These are the activations of a small neural network, seen along a few directions. Each row is one input.
Each table varies a few parts of the input and shows all the possible inputs, shuffled.
Descriptions start from the smaller parts, as in this example, which fits no table here: ring(5) and (point or (values(2) and line(4)) or ring(11)).
Shared parts are said once, and a part with two or three values counts as separate values.
(in the rows, 128 means zero)

Table:
r1: [166 136 181 109 140  81 101 125 107 187 145 113 173 150  86 166 112 124
 108]
r2: [ 91 118 133 116 131 170 145 181 206  83 118 155  79 107 171 137 136  99
  91]
r3: [ 81 113 171 116 140 113 177 132 179 172 142 149 147  93 163 191 166  76
  97]
r4: [181 156 159 128 140  88  85  92  47 187 143  94 192 145  50 138 104 160
 140]
r5: [ 89 115 174 115 139 123 178 127 171 174 137 143 153  98 162 187 163  80
  97]
r6: [189 158 123 124 133 143  54 127  90  94 129 106 133 160  71  62  52 193
 129]
r7: [169 134  51 150 108 133  89 106  66  80 116 108 103 162 109  54 104 185
 185]
r8: [ 83 114 171 116 140 114 176 130 177 172 141 147 148  95 162 191 165  77
  97]
r9: [174 144  78 138 116 125  71 123  80  89 123 103 110 168  93  65  85 177
 159]
r10: [ 85 114 172 116 140 115 174 128 174 171 140 146 149  96 161 190 163  78
  97]
r11: [146 129  69 177 103 100 147  41  12 143 116 107 159 144 105  80 156 169
 228]
r12: [ 94 118 133 116 131 170 143 180 203  83 118 154  80 109 169 136 134 101
  90]
r13: [147 122  39 170 107 149  98  69  44  63 102 124 102 156 117  20 111 193
 209]
r14: [166 133  86 158 108  77 118  72  29 164 127  96 156 152  95 117 146 162
 200]
r15: [ 96 118 133 115 131 169 142 179 201  83 118 153  80 109 168 135 133 102
  89]
r16: [ 81 115 172 114 139 120 185 135 182 176 141 149 147  94 168 189 169  76
  98]
r17: [ 89 118 132 116 131 171 147 183 208  84 118 155  79 106 172 138 138  98
  92]
r18: [ 97 119 133 115 130 169 140 177 198  82 118 152  81 111 167 134 131 103
  88]
r19: [170 141 110 140 124  90 118  88  48 173 137  90 171 143  74 132 126 162
 176]
r20: [166 146 139 112 128 141  70 167 138 100 133 116 119 162  96  97  66 144
  91]
Describe the family of inputs behind these rows.
Answer: values(2) and (point or line(4) or line(5))
The inputs of r19 and r9 match in every part but the values(2) part. If r14 is changed in the same way as r19 into r9, which row does it become?
Answer: r7
Change only the values(2) part in r16. List by row number the other rows that result.
Answer: r17

Table:
r21: [108 122 155 123 134 120 155 128 146 157 133 136 143 111 141 164 151 103
 115]
r22: [118 125 157 120 135 114 144 128 142 159 137 132 147 119 133 161 140 107
 112]
r23: [131 130 110 127 125 151 112 149 142  89 120 131  99 134 132 103 112 138
 124]
r24: [122 125 108 129 123 153 122 144 146  88 119 136  97 131 143 102 120 133
 126]
r25: [110 123 154 122 135 119 153 127 146 157 134 135 143 111 140 164 148 104
 114]
r26: [124 126 108 129 123 152 119 145 145  88 119 135  97 131 140 102 118 134
 125]
r27: [111 124 154 122 135 118 150 127 145 158 135 134 144 112 138 163 146 105
 114]
r28: [115 125 156 120 135 115 146 127 143 159 136 132 146 116 135 162 142 106
 112]
r29: [169 139 118 146 122  71 117  69  34 188 138  94 183 149  78 132 133 157
 181]
r30: [113 124 155 121 135 116 148 127 145 158 136 133 145 114 136 162 144 106
 113]
r31: [128 128 109 128 124 151 114 147 143  89 120 132  98 133 135 103 114 137
 124]
r32: [181 144  88 151 117 110  86  77  32 125 124  98 151 162  75  69  98 189
 185]
r33: [134 131 113 126 125 151 110 150 140  90 120 130 100 136 129 103 111 139
 123]
r34: [126 127 108 128 124 151 116 146 144  88 120 134  98 132 138 103 116 135
 124]
Describe the family of inputs behind these rows.
Answer: values(2) and (point or line(6))
The inputs of r25 and r26 match in every part but the values(2) part. If r30 is changed in the same way as r25 into r26, which row does it become?
Answer: r31
Change only the values(2) part in r32. List by row number the other rows that result.
Answer: r29

Table:
r35: [186 147 101 128 123 124  53 118  79  95 130 105 128 179  81  55  59 182
 139]
r36: [ 60 101 128 116 128 162 166 186 238  86 121 167  67  97 207 157 157  72
  84]
r37: [ 94 122 219  97 158 113 168 146 194 195 148 149 165  93 146 215 154  72
  67]
r38: [117 112  76 170 109  77 187  27  32 191 127 113 174 119 138 133 198 140
 229]
r39: [ 59 101 129 116 124 169 171 184 238  83 120 170  69  96 211 150 155  69
  77]
r40: [174 155 171 113 142  83  91 126  89 192 150  90 184 146  60 166 100 137
 113]
r41: [120 110  79 177 103  77 187  31  29 184 123 115 169 118 139 140 204 139
 228]
r42: [ 99 122 217  96 154 118 173 150 192 190 144 148 159  93 145 217 158  73
  68]
r43: [132 129  67 139 117 200  97 164 143  18  95 138  49 136 143  52 102 166
 141]
r44: [101 128 219 100 153 118 170 153 186 194 145 146 165  98 137 210 157  72
  72]
r45: [173 148 167 108 146  78  85 120  94 195 154  96 183 141  66 170  98 139
 109]
r46: [188 152 103 132 120 132  59 123  74  89 127 103 126 182  73  51  61 181
 142]
r47: [178 155 175 114 140  78  93 129  93 192 150  95 180 140  65 171 104 142
 112]
r48: [ 57 104 133 119 123 173 174 184 236  86 121 168  74  96 208 145 151  70
  77]
r49: [112 110  82 176 110  82 181  21  19 182 121 120 178 120 123 123 193 132
 223]
r50: [125 135  65 139 116 200  93 150 141  14 106 136  60 137 138  28  84 166
 136]
r51: [201 144 105 128 117 131  63 137  78  97 120 104 116 179  79  74  78 182
 148]
r52: [129 129  66 136 120 190  94 155 149  21 102 139  57 134 143  48  93 168
 140]
Describe the family of inputs behind these rows.
Answer: values(3) and (point or ring(5))
The inputs of r44 and r42 match in every part but the values(3) part. If r49 is changed in the same way as r44 into r42, which row does it become?
Answer: r41
